A small network was shown many inputs. Here are its activations along a few directions, one row for each input.
Each table varies a few parts of the input and shows all the possible inputs, shuffled.
A made-up example of a description, with smaller parts first: one of 4 places along a line, together with either a single point or one of 9 places around a ring or (one of 2 separate values, together with one of 5 places around a ring).
Shared parts are said once, and a part with two or three values counts as separate values.
(in the rows, 128 means zero)

Other details of the inputs vary at random and push rows far along two fixed directions, the same in every table; ignore that.

A family of inputs:
row 1: [ 74 112 115 155 154 127 113 117 163 111 132 134]
row 2: [157 115 142 120 104 147 120 132 104 149 127 135]
row 3: [ 97 123 101 119 146 120 120 120 136 121 137 127]
row 4: [200  93 155 129  80 151 117 147  90 148 135 146]
row 5: [121 152 143 119 134 128 137 123 135 138 115 120]
row 6: [ 85 119 123 127 144 139  92 114 152 120 132 123]
row 7: [141 175 127 113 134 103 179 132 127 124 108 108]
row 8: [160 184 128 105 130 112 189 140 111 144 103 116]
row 9: [130 170 141 132 133 120 186 125 130 140 102 132]
row 10: [ 67 124 124 136 165 129  93 105 160 118 139 116]
row 11: [ 75  79  99 147 135 142  76 121 129 110 143 138]
row 12: [174 107 147 126  92 150 120 139 112 138 136 142]
row 13: [111 123 140 138 140 125 109 123 152 122 133 124]
row 14: [ 98 205 154 119 162 102 177 116 166 132 104 105]
row 15: [175 117 147 115  93 155 125 137  92 152 126 137]
row 16: [ 54 145 113 144 172 124 128 112 165 114 115 119]
row 17: [111  52 107 159 112 146  64 133 119 106 155 150]
row 18: [158 131 118 115 115 124 145 135  99 130 120 119]
row 19: [ 92  76  87 133 145 135  67 123 132 107 153 130]
row 20: [105 117 102 128 137 114 123 111 137 116 137 127]
row 21: [155 115 152 136 120 135 117 135 121 132 136 128]
row 22: [135 156 121 118 136 109 155 136 124 123 118 116]
row 23: [126 187 121 113 144  99 190 122 140 138 113 123]
row 24: [ 68 139  98 126 165 104 128 106 166 111 138 128]
row 25: [107 170 132 132 140 112 163 133 136 118 105 118]
row 26: [113 180 149 119 146 113 158 122 154 132 107 112]
row 27: [119 166 155 128 143 112 162 117 152 136 125 123]
row 28: [193 118 156 123  88 148 129 150 103 139 126 136]
row 29: [101  79 123 144 131 144  62 123 152 110 150 133]
row 30: [156  97 135 123 101 161  93 136 105 135 135 133]
row 31: [ 66 124 123 135 162 129  92 107 163 118 136 117]
row 32: [128 194 127 105 145  98 193 128 127 134 103 110]
row 33: [ 88  99  96 139 147 113  94 120 155  98 143 120]
row 34: [169  88 127 141  88 148 114 141  79 133 133 152]
row 35: [208  90 128 123  85 139 128 155  78 137 141 147]
row 36: [168 181 135 115 126 103 191 146 123 138 107 120]
row 37: [ 68 125 122 135 152 123 103 101 170 121 137 130]
row 38: [110 199 128 113 150  82 206 117 158 124 107 111]
row 39: [184 122 150 119  88 151 135 133  99 148 129 143]
row 40: [209  90 128 125  88 139 119 161  78 132 138 142]
row 41: [185  86 121 130  97 134 110 153  88 125 141 137]
row 42: [103 113  94 124 143 126 111 123 132 126 139 127]
row 43: [182 112 142 139  91 136 137 156  87 129 119 140]
row 44: [ 86  78  86 132 142 132  75 118 130 112 155 131]
row 45: [ 99 179 131 125 144 111 171 126 133 124  99 119]
row 46: [197  95 154 129  87 155 117 137  80 152 141 145]
row 47: [141 146 143 112 115 141 142 125 122 145 120 129]
row 48: [150 180 161 115 124 117 182 121 127 152 111 126]
row 49: [157 152 143 127 116 137 174 138  99 150 101 132]
row 50: [113  54 124 151 121 151  51 122 135 119 165 143]
row 51: [170 151 161 122 109 125 154 141 120 143 111 128]
row 52: [ 72 142 119 147 164 123 127 121 162 110 116 119]
row 53: [ 58 144 126 129 166 121 115 100 169 126 132 118]
row 54: [164 108 116 122 107 128 130 134  96 134 138 140]
row 55: [ 94  77 112 162 141 142  78 130 144 106 139 137]
row 56: [121 154 147 120 138 127 146 116 129 144 122 122]
row 57: [121  36 111 146 110 173  21 132 124 109 164 138]
row 58: [106 112 134 139 144 135  93 121 142 119 141 120]
row 59: [162 178 138 112 122  98 200 137 119 138 112 125]
row 60: [ 63 142 124 130 156 121 117  98 178 119 132 126]
row 61: [ 96 155 105 125 160 108 138 127 154 115 124 112]
row 62: [193 117 126 117 102 135 134 155  85 132 127 131]
row 63: [183 113 121 112  96 135 143 139  78 142 126 129]
row 64: [103 102 129 137 129 138  93 118 153 120 145 135]
row 65: [144 139 118 125 127 114 152 135 129 131 130 130]
row 66: [130 144 143 123 127 134 128 129 137 129 121 120]
Each input here is: one of 6 places around a ring, together with either one of 2 separate values or one of 4 places along a line or one of 5 places along a line.
Q: Changing only the place on the ring of 6 turns row 31 into row 14. The same change can be made to row 5. Which row results?
A: row 26
Q: A walk changes only the place on the line of 4. It starts at row 8 and steps to row 19. List the rest of the walk in order.
A: row 32, row 18
Q: A walk changes only the place on the ring of 6. It starts at row 16 and steps to row 49. List the rest of the walk in order.
A: row 9, row 1, row 55, row 52
Q: Change only the place on the ring of 6 in row 56. List by row number the other rows that result.
A: row 10, row 21, row 27, row 46, row 58

A family of inputs:
row 67: [173 128 136 126 117 135 146 153  70 149 114 127]
row 68: [170 132 144 110  94 152 133 130  91 159 115 134]
row 69: [168  78 133 137  99 148  83 153  98 116 140 124]
row 70: [218 162 148 123  94 119 195 165  97 131  95 126]
row 71: [ 97 130  95 122 157 111 119 117 165 111 150 123]
row 72: [ 75 121  98 134 143 119 127 109 144 108 122 129]
row 73: [185 136 140  99  96 138 136 142  97 141 123 117]
row 74: [161  79 105 134  93 153  97 155  96 121 130 153]
row 75: [165  73 128 125  84 143  96 134 104 128 156 149]
row 76: [ 84 123 109 152 151 102 129 117 156 102 144 133]
row 77: [171  80 152 153  89 141  98 139 104 133 141 149]
row 78: [ 73 138 138 140 151 144 113 114 170 129 126 139]
row 79: [ 82 131  98 119 159 121 123 105 134 136 133 120]
row 80: [ 77 132 105 116 138 131 113 109 152 120 128 121]
row 81: [150  79 149 141  96 176  95 121  95 146 137 149]
row 82: [ 77 124  97 139 149 122 133 107 137 115 130 131]
row 83: [ 79 125 152 155 149 124 110 108 172 119 142 137]
row 84: [116 180 123 102 164  99 164 115 133 145 119 102]
row 85: [157  79 119 136  88 162  97 153 104 127 132 153]
row 86: [181  77 107 115  95 141  90 148 109 121 151 140]
row 87: [ 87 124 131 154 153 124 105 122 176 110 125 120]
row 88: [ 80 132  88 119 151 125 120 109 138 121 135 124]
row 89: [ 85 136 125 116 150 126  96 106 159 125 133 109]
row 90: [ 83 139 140 117 157 138  97 101 162 130 138 112]
row 91: [118 250 145 103 151  84 238 139 136 131  67 102]
row 92: [ 88 123 127 148 136 110 123 122 165 105 137 133]
row 93: [206 185 156 108 104 117 235 139  66 174  87 129]
row 94: [173  78 156 154 104 167  87 146 116 132 138 139]
row 95: [ 90 129 116 139 171 107 114 121 142 117 135 108]
row 96: [169  75 114 123  89 133 100 135  97 123 153 149]
row 97: [ 80 126 101 139 162 120 125 122 147 129 128 134]
row 98: [ 74 136 133 120 148 148 104  97 154 137 132 126]
row 99: [216 199 202  98  89 124 218 132  96 179 109 138]
row 100: [178  80 135 122  94 151  82 139 116 138 150 138]
row 101: [ 89 132  99 110 152 115 105 114 152 107 133 110]
row 102: [ 93 131 139 122 154 133 100 108 181 127 146 124]
row 103: [ 76 135 119 136 147 127 113 130 147 107 117 117]
row 104: [121 211 163 106 135  92 203 108 158 148 109 122]
row 105: [114 209 121  93 140 100 201 118 137 137  92 114]
row 106: [ 94 140 111 138 163 107 123 125 144 102 133 109]
row 107: [170  72 122 146  91 132 102 148  97 114 144 150]
row 108: [215 207 179 109  85 130 229 156  91 173  76 137]
row 109: [115 212 124 118 147 101 216 132 143 135  94 127]
row 110: [ 87 117 109 129 157 104 121 103 148 128 153 130]
row 111: [135 230 141 124 157  85 239 136 155 126  88 108]
row 112: [185 119 145 139 110 115 158 142  90 147 131 141]
row 113: [ 89 130 111 134 156 106 109 128 152  93 128 110]
row 114: [158  92 159 140 104 174  86 144  88 139 129 137]
row 115: [176  73 130 149  95 152  95 157 112 114 136 136]
row 116: [ 72 121 112 136 138 129 124 108 152 114 125 129]
row 117: [158  81 111 140 107 154  93 155  72 121 135 138]
row 118: [193 177 171 113  88 132 208 133  85 166  86 132]
row 119: [172  83 104 115 106 149  88 139  82 130 151 128]
row 120: [ 86 122 100 129 148 106 122 107 151 112 154 134]
row 121: [ 69 133 129 141 153 132 100 121 151 117 118 118]
row 122: [168  82 161 142 108 163  74 141 100 133 144 128]
row 123: [ 87 129 136 141 153 121  96 120 159 112 130 109]
row 124: [176  79 122 118  92 147  89 145 117 126 151 137]
row 125: [102 128 107 122 163 107 122 115 159 128 147 119]
row 126: [ 95 117 110 151 168 111 121 125 157 115 132 119]
Q: Describe the family of inputs behind these rows.
A: one of 6 places along a line, together with one of 10 places around a ring
Q: Changing only the place on the line of 6 turns row 84 into row 101. The same change can be made to row 110. Which row results?
A: row 96
Q: Changing only the place on the line of 6 turns row 121 into row 117. The same change can be made to row 87. Which row results?
A: row 111
Q: A walk changes only the place on the ring of 10. It starts at row 80 and steps to row 73. List the rest of the walk in order.
A: row 124, row 75, row 92, row 115, row 69, row 103, row 85, row 116
Q: Change only the place on the line of 6 in row 116. List by row number the other rows that result.
A: row 72, row 81, row 82, row 93, row 118

A family of inputs:
row 127: [194 136 115 113  91 133 160 162  92 130 109 142]
row 128: [ 46 163 108 127 168  97 148  86 158 116 129 122]
row 129: [178 114 135 114 108 127 127 140  85 131 133 111]
row 130: [ 74  97 112 132 172 126  60 104 176 119 164 114]
row 131: [130  52 128 145  89 180  44 143 119 118 141 145]
row 132: [103  48  79 150 129 150  72 136 102 120 154 149]
row 133: [149 127 142 117 125 132 141 111 120 158 134 144]
row 134: [197  88 156 172  92 124 136 155 112 116 139 146]
row 135: [134 133 105 131 150 120 136 140 121 119 119 110]
row 136: [ 72 187 155 134 153 123 172 110 152 142  97 122]
row 137: [161 219 157  88 119 110 213 125 153 154 110 121]
row 138: [183 144 134 101  83 118 155 140  96 133 115 132]
row 139: [ 44 156 138 140 183 123 100 114 178 110 121 105]
Q: Describe the family of inputs behind these rows.
A: either a single point or (one of 3 separate values, together with one of 4 places along a line)
Q: Change only the place on the line of 4 in row 137. List by row number the other rows that result.
A: row 127, row 131, row 138
Q: Change only the choice among 3 separate values in row 129. List by row number the other rows that result.
A: row 128, row 138
